These are the activations of a small neural network, seen along a few directions. Each row is one input.
Each table varies a few parts of the input and shows all the possible inputs, shuffled.
A made-up example of a description, with smaller parts first: one of 4 places along a line, together with either a single point or one of 9 places around a ring or (one of 3 separate values, together with one of 8 places around a ring).
Shared parts are said once, and a part with two or three values counts as separate values.
In the rows, 128 means zero.

Other details of the inputs vary at random and push rows far along three fixed directions, the same in every table; ignore that.

Table:
R1: [102 132 178  95 123 135 109 129 155 119  80 172 133]
R2: [182 117 124 111 147  78  96 141 139 166 137 140  69]
R3: [ 82 101 168  75 189 109 138 155 102 116 192 110 122]
R4: [127 112 147  88 136 148 133 139 143  94  59 178 150]
R5: [104 128 154  64 115 153  96 106 128 118  72 136 173]
R6: [130 124  94 150 101 116 126  73 130 113 145 105 137]
R7: [146 120 110 176  88 122 142 106 130 142 141 102 149]
R8: [149 156 114 182 113 141 145 133 131 139 164 134 100]
R9: [135 130 133 155  79 136 119 107 166 117  77 158 152]
R10: [121 130 122 149 150 108 156 132 130 139 134 133  94]
R11: [128 123 133 125 105 132  98 128 163  84  80 162 147]
R12: [117 126 112 196  93 127 145 112 126 130 150  89 161]
R13: [114 121 147 122 158 104 113 155 135 121 150 132 105]
R14: [106 144 110 126 101 135 133  66 151 114  74 151 108]
R15: [216 106  91 123 113  87 100 123 124 158 133 118 107]
R16: [220 144 100 134 113 131 113 145 124 179 135 136  92]
R17: [ 96 143 126 101 121 143 119  88 144 113  67 149 115]
R18: [119 135 144 132 157 155 154 190  99 129 187 110 141]
R19: [ 95 140 140 134 117 126 119 103 134 146 128 112 121]
R20: [139 123 114 157  86 124 114 105 170  87  93 161 140]
R21: [142 142 128 110 135 159 130 163 102 134 151 116 143]
R22: [130 153  99 180  91 161 157 115 123 116 161 115 146]
R23: [125 150  77 157  83 144 127  51 142 112  69 123 138]
R24: [ 84 123 172 115 115 156 122 146 151  90  81 159 182]
R25: [ 53 143 130 195 100 129 166  81 142 116 169  97 138]
R26: [148 109 101 148 133 122 163 128 107 129 140 108 137]
R27: [ 91 109 108 203 124 115 165 133 112  91 207  70 160]
R28: [ 97 145 149 132 170 139 144 179 103 131 194 127 109]
R29: [146 127  93 189 130 117 153 134 132 136 129 114 121]
R30: [115 136 163  91 171 146 132 175 109 130 166 157 108]
R31: [103 102 144  91 161 147 151 162  98 100 119 118 167]
R32: [171 125 117  87 145  87  80 121 127 172 132 120  73]
R33: [115 119 133  56 134 153 127  97 120 102  66 150 157]
R34: [ 66 110 173  85 150 147 149 131  98 107 149 108 187]
R35: [170 121 136  75 181 100 106 167 118 177  99 147  75]
R36: [ 87 123 170 139 168 110 143 173 117 148 174 106 124]
R37: [192 143 143  76 160 133  92 186 112 175 124 148  86]
R38: [202 128  67 140 108  89  88  84 126 175 136  93  96]
Each input here is: one of 2 separate values, together with either one of 4 places along a line or (one of 3 separate values, together with one of 5 places around a ring).
Question: Changing only the choice among 2 separate values turns R29 into R4. The same change can be made to R19. Which row results?
Answer: R25
Question: Change only the choice among 2 separate values in R22. List by row number the other rows that result.
Answer: R21

Table:
R39: [141 140 138 146 116 135 120 139 135 156 119 133 122]
R40: [106 140 132 160 138 129 150 139 134 118 152 137 108]
R41: [154 128  90 157  99 123 125 108 138 111 129 121 133]
R42: [194 121 120  78 174 111 118 170  87 175 177 111  91]
R43: [160 131  98 182  86 113 107 108 147 134 140 120 125]
R44: [110 130 120 158 143 144 173 145 109 125 149 113 136]
R45: [122 138 111 157 122 149 158 131 113 128 154 106 146]
R46: [124 137 146  50 105 148  78  90 147 105  44 172 130]
R47: [152 151 101 193 101 125 139 114 147 159 110 135 103]
R48: [131 125 166  87 165 125 114 177 114 143 157 136 110]
R49: [143 125 101 149 100 123 125  90 131 140 107 111 141]
R50: [113 131 151 121 151 136 133 159 108 127 190 115 132]
R51: [140 145  91 159 110 134 137 109 135 119 126 141 104]
R52: [121 133 128 127 132 109 120 111 137 146 123 125 104]
R53: [223 102 138  70 156  82  70 177 121 195 119 135  82]
R54: [ 96 124 143 115 152 115 135 129 117 134 161 106 123]
R55: [109 108 167  91 154 125 126 165 137  97 105 159 140]
R56: [116 141 140  54 110 158  85  84 150  94  38 171 140]
R57: [ 75 102 154 110 138 135 154 131 119  89 131 115 180]
R58: [104 121 122 142 132 131 156 120 101 132 154  88 157]
R59: [ 52 124 163 113 155 132 154 131 131  97 131 134 136]
R60: [ 91 110 135 128 140 139 151 144 128  71 125 140 157]
R61: [147 113 104 163 101 106 125  90 147 129 109 119 137]
R62: [146 151 114 162  88 143 118 112 140 148 120 128 135]
Question: What do these inputs look like to the network?
Answer: either one of 4 places along a line or one of 5 places along a line or (one of 3 separate values, together with one of 5 places around a ring)
Question: Change only the choice among 3 separate values in R51. List by row number the other rows that result.
Answer: R44, R60
Question: A walk changes only the place on the line of 4. It starts at R58 and steps to R49. List the rest of the walk in order.
Answer: R57, R61
Question: A walk changes only the place on the ring of 5. It starts at R43 and steps to R53. List the rest of the walk in order.
Answer: R55, R60, R41
